Here are a small network's activations along a few directions, averaged over the inputs that share one value of a field.
Values that are neighbours, or in one group, have similar rows; names and order tell nothing.
(in the rows, 500 means zero)
Random noise pushes rows far along 2 fixed directions. That doesn't count. These rows show it; they differ only by the noise:
[434 331 449 733 478 529 518 524 362 309 558 855 510 553 559 466]
[437 428 506 561 602 502 489 507 431 490 498 497 455 522 582 501]
[386 556 588 398 549 453 533 524 553 636 446 342 538 506 590 501]
[414 349 461 727 419 519 544 535 386 307 558 908 557 557 555 455]


FOV, 11 values:
silim: [325 718 641 241 152 257 593 592 722 685 355 315 776 628 596 431]
lidel: [590 550 463 455 430 571 418 465 570 444 544 511 506 446 320 522]
zepal: [522 308 392 709 603 447 390 509 310 379 508 499 394 578 602 485]
radu: [562 552 493 518 306 557 595 502 557 440 568 830 621 411 370 488]
neseg: [641 456 406 482 641 686 297 427 524 390 606 351 361 475 306 517]
vafo: [619 481 394 490 433 674 459 445 597 327 628 541 479 535 325 438]
simu: [562 568 548 357 767 492 472 434 475 702 415 123 311 382 519 625]
bam: [382 683 607 295 375 347 660 582 746 818 431 254 808 413 568 453]
gura: [541 533 523 501 459 549 564 467 455 438 497 697 423 496 460 536]
zuruv: [520 547 534 452 525 372 502 522 482 653 418 344 516 449 567 540]
zesar: [583 397 467 639 775 561 451 462 287 429 489 491 220 553 579 543]
The values of FOV form a line.
Q: A walk along FOV starts at silim and steps to its neighbour zepal. Put lidel, radu, bam, gura in the order it reaches them.
A: bam, gura, radu, lidel
Q: Name the neighbours of vafo, in listed order.
A: neseg

TIVE, 11 values:
vipam: [511 411 488 714 544 432 464 535 318 405 446 680 427 571 581 525]
gesel: [479 455 472 595 378 493 501 529 484 382 527 690 565 567 497 451]
deza: [320 663 680 389 278 358 706 623 653 757 457 695 867 413 605 444]
fude: [601 515 491 401 629 639 405 388 476 440 517 383 265 466 384 587]
paro: [451 595 528 397 305 440 577 531 643 555 484 488 672 501 471 460]
sirav: [608 432 413 505 682 562 392 436 441 472 525 276 321 480 462 536]
nida: [549 419 431 583 609 497 481 494 427 477 513 421 424 521 550 485]
nenor: [569 645 554 198 642 543 422 411 611 690 451  34 359 396 411 598]
kodop: [489 575 538 408 395 533 455 490 580 480 505 527 541 493 393 518]
duzi: [412 514 523 522 430 457 576 564 576 560 509 565 681 501 545 440]
peg: [479 383 449 641 602 508 543 508 388 421 517 557 421 575 611 464]
The values of TIVE form a line.
Q: A walk along TIVE starts at fude and steps to its neighbour nenor. Put gesel, sirav, kodop, peg in the order it reaches them.
A: kodop, sirav, gesel, peg
Q: Name the neighbours of deza, in listed order.
A: vipam
